Each row below holds a small network's activations on one input, seen along a few directions.
Each table varies a few parts of the input and shows all the possible inputs, shuffled.
Descriptions start from the smaller parts, as in this example, which fits no table here: one of 4 places along a line, together with either a single point or one of 9 places along a line or (one of 2 separate values, together with one of 8 places around a ring).
Shared parts are said once, and a part with two or three values counts as separate values.
In the rows, 128 means zero.

Other details of the inputs vary at random and push rows far along two fixed directions, the same in every table; ignore that.

A family of inputs:
r1: [101 126 165 142  89 103 111 125 163 148 126 115 150  67  67]
r2: [142 156  75  78 152  93 152 115 150 117 100 174  96 151 141]
r3: [117 132 143 126  83  90 115 117 158 139 139 121 150  75  69]
r4: [109 127 167 136  66  97 109 118 158 150 135 110 159  63  56]
r5: [123 125 116 152 129 204 131 153 116 146 128  99 133 139 185]
r6: [156 138 100  74 164  72 132 123 135 112  90 173  97 169 129]
r7: [153 139  72  78 177  90 157 122 155 121 101 186 100 142 143]
r8: [ 94 136 157 153  88 108 111 114 157 140 138 116 149  72  75]
r9: [155 134  82  79 155 117 160 111 138 132 100 167 113 152 149]
r10: [142 104 142 190 159 220 113 167  94 146 151  77 138 153 200]
r11: [ 96 138 157 141  67  98 101 131 162 134 134 105 147  66  65]
r12: [ 85 139 159 147  68 122 106 114 150 134 130  99 145  79  83]
r13: [132 118 125 160 165 184 123 132  98 130 138 103 126 161 186]
r14: [160 129 102  82 160  85 143 104 125 114  97 163 113 169 129]
r15: [151 139  92  70 169  81 139 112 129 108  82 175  96 180 134]
r16: [132 102 142 196 158 236 114 159  84 146 149  72 143 158 207]
r17: [ 81 106 194 141  68  97 138 133 126 102 158 143 130  69  32]
r18: [145 146  87  65 171  70 140  99 130 100  88 179  91 181 133]
r19: [147 147  91  89 166  87 134 117 124 108 106 166  98 176 142]
r20: [137 113 129 190 144 226 102 180  82 139 163  70 139 157 214]
r21: [108 117 177 174  98 125  84 133 136 131 154  91 156  93  83]
r22: [ 93 126 164 145  88 116 111 114 157 146 122 117 153  74  72]
r23: [136 122 110 159 135 213 140 135 102 148 148  95 135 138 204]
r24: [139 125 107 164 134 203 139 144 107 150 157  95 137 134 194]
r25: [137 111 131 182 146 221 121 145  74 140 159  70 145 161 209]
r26: [175 131  92  70 173  72 148 114 131 113  95 178 105 173 136]
r27: [136 121 112 162 140 220 133 174 110 153 138  88 129 141 209]
r28: [123 118 119  90 138 136 181 160 103  90 141 174  90 164 147]
r29: [ 88 132 161 148  87 114 111 104 155 139 130 115 148  72  78]
r30: [115 124 175 147  77  79  90 118 140 126 147 103 162  85  53]
r31: [150 139  97  95 180  83 139 108 133 110 108 171 102 167 132]
r32: [109 131 170 149  82  84  97 107 132 128 146 104 158  96  60]
r33: [157 131 111  46 149  78 198 121 110  81 128 212  91 149 105]
Each input here is: one of 3 separate values, together with either a single point or (one of 2 separate values, together with one of 5 places around a ring).
- The inputs of r5 and r22 match in every part but the choice among 3 separate values. If r11 is changed in the same way as r5 into r22, which row does it become? => r7
- Which other rows does r2 become when the choice among 2 separate values takes its other values? List them by row number. => r19
- Which other rows does r15 become when the choice among 3 separate values takes its other values? List them by row number. => r14, r16
- Which other rows does r27 become when the choice among 2 separate values takes its other values? List them by row number. => r6
